A small network was shown many inputs. Here are its activations along a few directions, one row for each input.
Each table varies a few parts of the input and shows all the possible inputs, shuffled.
A made-up example of a description, with smaller parts first: ring(8) and (point or ring(9) or (values(3) and line(4))).
Shared parts are said once, and a part with two or three values counts as separate values.

Other details of the inputs vary at random and push rows far along two fixed directions, the same in every table; ignore that.

Rows:
R1: [ 51  -8  11  -1  29  45 -23 -24 -55  49 -28  53]
R2: [-10  -4  12 -38 -39  13 -20  22   5  -6  20 -12]
R3: [ -5   9  -9   1  10 -17   3   5  -2  -3   6  -4]
R4: [ 5  0 -9 29 12  2  7 -3 15 -7  2  0]
R5: [ 11   9 -13  17  21   2  12   2  15 -13   5   0]
R6: [ -4 -10   0   0   9 -13  -9  -8  12   5  -6  -9]
R7: [ -8   7 -11   6  21  -6  19  -5   5 -13   3  -5]
R8: [  6   3  -2  22   5 -11  -3   4   4  -1   0  -4]
R9: [ -7   3  -1  19  10  -9  16  -6   7  -6 -11  -1]
R10: [ 36  -7  27 -41 -13  52 -48 -15 -57  48 -18  37]
R11: [ 4 -4 -5 24  8 -1  2  5 10 -1  3 -4]
R12: [ 10   2   2  30  11  -5  11  -4  10 -10  -6   3]
R13: [ -8   1  -5  11   4 -15   0   3   0   1  -6  -7]
R14: [ 23 -12   7  -3  18  37 -26 -29 -49  48 -33  26]
R15: [ 26 -14   7   3  26  47 -17 -39 -49  46 -38  41]
R16: [  8   9 -14   9  11  -4  -4   7   9  -2  10  -7]
R17: [ -6  11  -9   7  17 -12  18   1   4  -8   4   6]
R18: [-14  -8  24 -33 -51   6  -7   3   6  -7   4 -14]
R19: [ 7  1 -3 28 10 -6  9 -2  9 -8 -2  7]
R20: [-13  -4  17 -27 -44  10 -27  16   6   0  15 -22]
R21: [  8   9  -8   7  12 -11  23  -5   8  -8   2   2]
R22: [-11   6 -14   6  18  -7  16  -4   4 -11   6  -1]
R23: [-13   0  15 -45 -43   5  -5   9   2  -7  16  -6]
R24: [-21   6  22 -46 -37   7  -4  12  -2  -8  12  -8]
R25: [ -9   2  -5  18   9 -10  13  -3   6  -4  -7   3]
R26: [ 13  12  -7  17  19  -8  17   3   9 -14   1   6]
R27: [-29 -13  15 -34 -41   6 -15  12  -2  -1   4 -18]
R28: [-11   0  11 -44 -41  -3 -17  13  -3  -2  15 -14]
R29: [-14 -10  24 -26 -47   5 -18  20   2  -6  11 -11]
R30: [-10   4 -13  -2  10 -12   1   1  -2  -4   8 -11]
R31: [  2  -7  -4  13   0 -10   8   0   4   2  -5  -2]
R32: [-11   0 -12   2  13 -10   9   3   0  -5   6  -5]
R33: [  1  -4  -4  -9  15 -12  -8  -4   8   4   4  -3]
R34: [ 10  10 -11  16  18  -8  13   5   9 -12   4   9]
R35: [  2  -2  -6  10  -1 -14   1  -1   3   2  -4  -7]
R36: [ 2 -3 -7 17  3 -9 14 -8  9 -3 -5  2]
R37: [  7   1  -4  30  13   3   9  -5  15 -10  -2  -4]
R38: [-12  -1  -6  17  11  -5  14 -10   8  -8 -10  -8]
R39: [ -9  -4  -3  13   5 -11   7   4   2   1  -7  -1]
R40: [  8   8 -17  17  19   1   9   4  15 -11   8   3]
R41: [-22  -2  16 -44 -37   1 -11  18  -5  -3  14  -8]
R42: [  5   1  -9   3   6 -13  12   3   3  -1   5   1]
Each input here is: values(2) and (point or (line(4) and line(5))).
Question: Changing only the values(2) part turns R22 into R15. The same change can be made to R42. Which row results?
Answer: R31
Question: Changing only the values(2) part turns R4 into R40. The same change can be made to R38. Which row results?
Answer: R7
Question: Start at R18 and move only the line(4) part, one step at a time. The first step leads to R36. Which rows follow, in order?
Answer: R31, R35
Question: Which other rows does R6 become when the values(2) part takes its other values? List them by row number.
Answer: R33
Question: Start at R24 and move only the line(4) part, one step at a time. The first step leads to R17. Which rows follow, in order?
Answer: R41, R3
Question: Which other rows does R10 become when the line(5) part takes its other values? List them by row number.
Answer: R3, R16, R28, R30

Rows:
R43: [-28 -11   0 -11 -43  -7 -11  23  20 -17  15 -21]
R44: [-31   2   5 -25 -20   2  -6   9  -6  -5   9 -21]
R45: [  2   3  -3  33  13 -21  14  -4   7  -5   3  -9]
R46: [14  3 -8 13 25  1 -3 -9  1 10 -4 11]
R47: [-22  15 -24  28  25 -25  18  -1  14 -17   5 -15]
R48: [19  7 -6 13 17  9 -3 -9 -7  6 -3 14]
R49: [ 17  -4  12 -13   8  23 -19  -6 -18  20  -7  20]
R50: [ 16  -1   3 -11   4  16  -7 -19 -26  24 -12  24]
R51: [-18   2   5 -29 -32  -8 -10  11  19 -14  21 -22]
R52: [  9  12 -11  20  15  -4   9   1   7 -10   5   5]
R53: [  8   3  -3  31  13 -14   8  -9   1   1  -3  -2]
R54: [  2  -3   6 -23 -13  10 -12   4  -2   0   7  -8]
R55: [ -7  -2   3  -8  17  21 -12 -10 -33  19 -16  10]
R56: [ 16   8   9 -13 -11  24  -5   0 -18   6  -2  14]
R57: [ 16   1  11 -15  -8  25 -10   0 -20   8  -2  12]
R58: [ -6 -16  17  -8 -14  21  -3  -7  -3   3  -6   2]
R59: [ 23   5  -3   4  14  17  -5  -8 -15   8  -6  13]
R60: [ 11   8 -12  17  19  -5   3  -5   8  -3   3   2]
R61: [ 6 15 -7 21 15 -6 14  6  9 -8  3 11]
R62: [  3   3 -14  20  29 -18  10   3  16  -9   5  -2]
R63: [ 18   0  -5   0  15   9  -4 -19 -18  19 -10  20]
R64: [  3  -6  17  -7 -22   8 -20  -9 -14   9  -4   5]
R65: [-16   5  11 -23 -29  -2 -10  19  16 -14  18 -11]
R66: [  3   7 -15  22  26 -17  14   8  17 -16   8  -7]
R67: [ -8  -5  11 -30 -16   2  -9   5  -5   5   4   2]
R68: [ 27  -3   1  -9  12  26 -17 -17 -24  21 -11  16]
R69: [-22 -10  13 -13 -34  10  -5   1  16 -14   3  -9]
R70: [ -6   5  12 -19 -22   7 -10  12   4  -6  10   1]
R71: [  6  -1  -8   7  20  -7  16  -4 -12   4  -6  13]
R72: [ 15  -2   3 -13   3  16 -14 -18 -17  22  -7  15]
R73: [ -2  -4   6 -27 -14   5  -8   3  -5   1   6  -7]
R74: [14 -2 -6  5 26  2 -1 -7 -7  9 -5  8]
R75: [ -3  -4   9 -25 -12   6 -14   8  -1  -1   8  -6]
R76: [  9  11 -18  25  22 -12  17   5  13 -16   7  -7]
R77: [-24  -2   9 -31 -29 -13   3  18   7 -12  13  -8]
R78: [ 15  -5   3 -16   5  17  -6 -13 -24  21  -9  14]
R79: [  9  -8   9 -22   2  16 -13  -6 -18  17  -5  11]
R80: [-10   5 -11  37   9 -38  13   3  24 -25   4 -13]
R81: [-31  -2  12 -17 -49 -20  -1  28  24 -14  16 -41]
R82: [  4  10 -15  25  26 -17  17  10  16 -17   8  -4]
R83: [ 23  -1  -6  -1  19  14  -7 -17 -16  17 -10  12]
R84: [-38 -12  14 -19 -43  -7   3  16  31 -33  16 -26]
R85: [ -6  -6  11 -27 -12   3 -11   5  -1   5   6   0]
R86: [ -6   6  -9  32  13 -20  24  -4  26 -14  -8 -17]
R87: [  9   0  10 -16  -4  19 -19  -5  -9  14  -2  12]
R88: [  7  -1  -8   6  22  -7  13  -5 -10   5  -6  12]
R89: [ -1   9 -26  23  22 -27  32  -1   8 -14   2  -2]
R90: [ -4  -1   0  27  16 -16  18  -5  16 -10 -14 -12]
R91: [ -3 -18   8  -7 -21  14 -14   8 -10  12   0  -1]
R92: [-28  -9  -1 -11 -47  -7  -9  22  20 -18  20 -25]
R93: [ -2  10 -23  22  18 -27  27  -3  12 -12   3   1]
R94: [ 22  10   1   9  12  19  -1  -8 -17  12  -7  25]
R95: [-20 -11  15 -15 -34  10   4   4  15  -9  11 -17]
R96: [-18   0   7 -29 -27  -7 -11  13  18  -9  17 -16]
R97: [-27  -2   8 -15 -49 -17 -11  21  21 -16   9 -30]
R98: [ 5  7 -7 17 23 -9  8  7 10 -8  4  5]
R99: [ -9   1 -15  38  15 -35  14  11  24 -17  -6 -15]
R100: [ -6  -4   8 -32 -24   4  -1   4  -9   2   4  -3]
R101: [-12   0   8 -26 -24  -3  -2   5  -4   2   5   4]
R102: [  8  -7  11  16   7  -5  -8 -10 -11   3 -10  10]
R103: [-25  -5  22 -16 -42 -20  -7  17  12 -21  17 -27]
R104: [  0   3 -12  15  26 -20  19   1   6  -3  -1   8]
R105: [-22  -9  10 -12 -36   9  -2   1  18 -15   8 -13]
R106: [  9  -7  12 -23   1  17 -19  -6 -14  20  -5  13]
R107: [ -7   5 -10  33  11 -22  19  -5  27 -18 -10 -14]
R108: [-30  -3  16 -19 -43 -10  -6  11  25 -23   0 -26]
R109: [  8  -2   2 -21  -7  12  -3 -10 -22  14  -6  12]
R110: [ -9  -5   9 -30 -17   1  -5   7  -5   0   7  -4]
R111: [  2  -5   9  -5 -20   7 -12   1  -7  16  -9  -7]
R112: [  9  -4   9  14   9   9   6 -16  -4  12 -20   1]
R113: [ 28   0   2  -6  12  28 -15 -15 -24  20 -11  18]
R114: [ -6  -2   5 -32 -24   4  -6   1  -6   1   6  -6]
R115: [ -4  -4 -24  43  15 -20  23  11  20  -8   9 -15]
R116: [  6   5 -13  15  26 -12   8  -7   8   5   0   6]
R117: [18  9 -7 12 14  8  5 -2 -7 -2 -2  9]
R118: [-19  -9  11 -14 -33  12   3   1  15 -10   9 -14]
R119: [-20   1   7 -29 -31 -11  -1  11   8  -7  13  -7]
R120: [  3  -1 -10  30  11 -15   1  -1   6   3 -17  -1]
R121: [ -6   6  16 -19 -20   9  -5  17   0  -6   9   6]
R122: [21  3 -6  9 21 10 -1 -6 -8  6 -3  7]
R123: [ 16   1 -10   8  24   2   3  -9  -4   7  -3   3]
R124: [  6   9 -21  26  27 -18  11  -4  18 -10   6  -6]
R125: [  5 -10  15  -3 -11   9 -14   1 -15  21 -16   0]
R126: [ 17 -14  -2   9   0  27 -13  -9 -23  29 -11  15]
R127: [ 20   2   6   5  19  18  -6  -4 -16  13  -9  25]
R128: [ 28   5   8  -1   9  31  -4  -7 -30  18 -10  26]
R129: [ 21   0  13  -9   6  28 -12  -4 -26  17  -8  23]
R130: [  8   5 -18  13  24 -12  12  -7   5  -4   1  -3]
R131: [-17  14 -25  27  31 -19  20  -4   4 -11   1 -13]
R132: [  8  -5   7 -24  -9  15  -1  -7 -27  16  -7  14]
R133: [ 17  -3   5 -11  10  19 -12 -18 -23  30 -14  26]
R134: [-15  10 -15  19  27  -7   5  -6  -3   0  -6   0]
R135: [ -8  -8 -23  41  16 -25  15  12  23 -17   4  -9]
R136: [-26  10 -22  28  35 -26  18   6  12 -17   0 -12]
R137: [ -6  -1  -4  30  17 -21  16  -4  21 -18 -14 -10]
R138: [ 20   3  13  -7   5  28  -7  -2 -26  16  -8  26]
Question: Changing only one part turns R133 into R110. The same change can be made to R65. Which row results?
Answer: R82
Question: Changing only one part turns R137 into R90. The same change can be made to R102. Which row results?
Answer: R103
Question: Changing only one part turns R131 into R134. The same change can be made to R68. Which row results?
Answer: R46
Question: What do these inputs look like to the network?
Answer: ring(6) and (point or line(5) or line(10))
Question: Start at R105 and move only the line(5) part, one step at a time. The first step leads to R107. Which rows follow, in order?
Answer: R64, R97, R92
Question: Start at R71 and move only the ring(6) part, one step at a time. The first step leads to R132. Which rows follow, in order?
Answer: R89, R93, R101, R77
Question: Which other rows does R50 become when the line(10) part takes its other values? List them by row number.
Answer: R48, R51, R52, R60, R63, R72, R93, R94, R124
